Small tables with named rows and columns. After each table, cells are looked up by row and column.

zafo
         denug   ziv   niz  fimi  gote  vizelo  bukala  zizugif  gavos   vir
tam        500  -672  -325  -902  -511    -460    -517     -439   -779  -123
menutaz    557  -685  -323  -907  -527    -461    -501     -444   -817  -111
rog        597  -696  -324  -915  -538    -463    -495     -446   -845  -100

gote of tam: -511
niz of menutaz: -323
zizugif of rog: -446
ziv of menutaz: -685
vizelo of tam: -460
niz of tam: -325
ziv of rog: -696
ziv of tam: -672
bukala of rog: -495
vizelo of rog: -463
gavos of tam: -779
gavos of menutaz: -817
bukala of menutaz: -501
gote of rog: -538
gavos of rog: -845
gote of menutaz: -527
Row with the largest bukala: rog

nurubor:
fields: loz, gelopiv, midono, gugi, batede, dibito, kaze
mus: [0.58, 0.86, 0.49, 0.58, 0.55, 0.98, 0.55]
nobase: [0.48, 0.83, 0.55, 0.82, 0.76, 0.52, 0.85]
nuvu: [0.66, 0.22, 0.35, 0.70, 0.65, 0.53, 0.47]
zesi: [0.54, 0.90, 0.53, 0.80, 0.73, 0.63, 0.81]
dusop: [0.77, 0.58, 0.88, 0.62, 0.27, 0.35, 0.47]
nufaz: [0.33, 0.72, 0.36, 0.34, 0.31, 0.80, 0.61]
tafo: [0.61, 0.41, 0.25, 0.78, 0.62, 0.45, 0.43]
gute: [0.59, 0.59, 0.59, 0.59, 0.59, 0.59, 0.59]
lin: [0.78, 0.35, 0.89, 0.52, 0.38, 0.49, 0.78]
kol: [0.45, 0.72, 0.61, 0.58, 0.57, 0.97, 0.43]
vimir: [0.50, 0.78, 0.66, 0.87, 0.66, 0.91, 0.58]
legerop: [0.74, 0.77, 0.26, 0.52, 0.55, 0.71, 0.77]
nok: [0.73, 0.49, 0.71, 0.54, 0.44, 0.48, 0.79]

What is the kaze of vimir in nurubor?
0.58
What is the midono of gute in nurubor?
0.59
What is the kaze of gute in nurubor?
0.59
What is the gugi of dusop in nurubor?
0.62
What is the batede of kol in nurubor?
0.57
What is the kaze of zesi in nurubor?
0.81
What is the batede of dusop in nurubor?
0.27
What is the gelopiv of dusop in nurubor?
0.58
What is the batede of tafo in nurubor?
0.62
What is the gugi of lin in nurubor?
0.52
What is the gelopiv of mus in nurubor?
0.86
What is the gelopiv of nobase in nurubor?
0.83
What is the dibito of lin in nurubor?
0.49

Table sazevo
columns: zalek, voz, dofu, lupaz
nugi: [0.49, 0.23, 0.45, 0.43]
midepov: [0.59, 0.25, 0.59, 0.53]
vel: [0.41, 0.33, 0.17, 0.34]
fenolen: [0.75, 0.74, 0.43, 0.94]
tofomu: [0.49, 0.48, 0.49, 0.50]
kif: [0.93, 0.53, 0.64, 0.64]
sorati: [0.49, 0.47, 0.49, 0.49]
dok: [0.56, 0.28, 0.57, 0.48]
pemeb: [0.53, 0.20, 0.58, 0.47]
kife: [0.60, 0.42, 0.27, 0.50]
mulemur: [0.53, 0.42, 0.43, 0.46]
kag: [0.66, 0.54, 0.37, 0.67]
motiv: [0.70, 0.41, 0.66, 0.64]

dok, lupaz => 0.48
kif, voz => 0.53
fenolen, dofu => 0.43
motiv, zalek => 0.70
tofomu, lupaz => 0.50
midepov, zalek => 0.59
dok, zalek => 0.56
vel, zalek => 0.41
kag, zalek => 0.66
kif, zalek => 0.93
nugi, dofu => 0.45
pemeb, lupaz => 0.47
mulemur, voz => 0.42
pemeb, voz => 0.20
mulemur, zalek => 0.53
fenolen, voz => 0.74
sorati, dofu => 0.49

Table nuv
         nofo  rogo  bubiz  gek  girala  lurim  zeg
nef       169   244    207  170      94    133   61
romiluk   194   191    200  197     147    176  151
pumap     179   216    216  169     116    156   83
novi      188   181    184  182     227    205  222
lor       181   209    219  166     124    163   88

nef, nofo -> 169
romiluk, girala -> 147
lor, lurim -> 163
pumap, rogo -> 216
lor, girala -> 124
romiluk, zeg -> 151
nef, lurim -> 133
nef, zeg -> 61
novi, nofo -> 188
pumap, lurim -> 156
pumap, zeg -> 83
pumap, nofo -> 179
novi, lurim -> 205
lor, gek -> 166
Which row has the largest rogo? nef

maf:
	zamipok	siru	filegef
salezek	0.96	0.26	0.49
bez	0.52	0.83	0.03
bil	0.22	0.93	0.94

What is the filegef of salezek in maf?
0.49
What is the siru of salezek in maf?
0.26
What is the siru of bez in maf?
0.83
What is the zamipok of salezek in maf?
0.96
What is the filegef of bil in maf?
0.94
What is the zamipok of bil in maf?
0.22
What is the siru of bil in maf?
0.93
What is the filegef of bez in maf?
0.03
What is the zamipok of bez in maf?
0.52

Table luk
	nomona	tud	sizuzar	fesa	zuram	belop	doriva
bupe	6.556	7.458	6.179	7.260	6.960	8.344	4.482
moten	7.764	4.570	6.967	6.718	8.558	7.473	1.969
reg	4.894	6.036	5.311	6.668	4.600	5.156	4.439
val	4.446	5.072	5.992	5.158	4.947	6.259	6.799
bofis	6.866	5.755	7.379	7.985	5.231	6.753	5.318
fav	5.135	4.666	6.662	6.393	5.663	6.599	5.510
lam	5.586	6.815	5.775	5.194	8.005	6.495	5.165
dab	7.101	7.485	8.473	7.623	7.096	8.748	8.644
sivetez	5.773	3.929	6.557	5.938	7.331	5.142	4.230
zitof	5.800	8.963	8.004	5.377	6.834	6.343	5.753
kam	5.452	5.710	5.831	5.752	5.402	5.752	4.995

sizuzar of bupe = 6.179
zuram of kam = 5.402
tud of bofis = 5.755
fesa of bofis = 7.985
nomona of lam = 5.586
tud of dab = 7.485
fesa of moten = 6.718
nomona of dab = 7.101
belop of dab = 8.748
doriva of bofis = 5.318
belop of lam = 6.495
sizuzar of moten = 6.967
tud of moten = 4.570

Table lozovol
	ponumi	lup
pedu	-819	-867
liret	-458	-244
zelesi	880	278
vesumo	-30	-689
sok	-988	-61
seneg	-793	-590

pedu, ponumi -> -819
seneg, lup -> -590
sok, ponumi -> -988
zelesi, ponumi -> 880
seneg, ponumi -> -793
zelesi, lup -> 278
liret, lup -> -244
vesumo, lup -> -689
sok, lup -> -61
liret, ponumi -> -458
pedu, lup -> -867
vesumo, ponumi -> -30
Which row has the largest lup? zelesi

sekisup
|  | kogofev | lil | rup |
|---|---|---|---|
| tes | 161 | 156 | 118 |
| per | 162 | 160 | 112 |
| vadis | 176 | 193 | 253 |
| dekav | 207 | 149 | 136 |
| bimu | 171 | 152 | 204 |
| bif | 181 | 193 | 161 |
| namidor | 194 | 167 | 119 |
| kufegu | 126 | 168 | 192 |
| tabar | 113 | 142 | 175 |
| ruto | 201 | 85 | 156 |
| lebos | 130 | 138 | 181 |
| fek | 119 | 146 | 209 |
| fuzizus | 188 | 179 | 176 |
| dosu | 40 | 124 | 194 |

fek, kogofev: 119
bif, kogofev: 181
fek, lil: 146
bif, rup: 161
dosu, lil: 124
lebos, rup: 181
dekav, rup: 136
ruto, rup: 156
fuzizus, rup: 176
kufegu, rup: 192
per, lil: 160
tabar, kogofev: 113
Which row has the largest kogofev? dekav

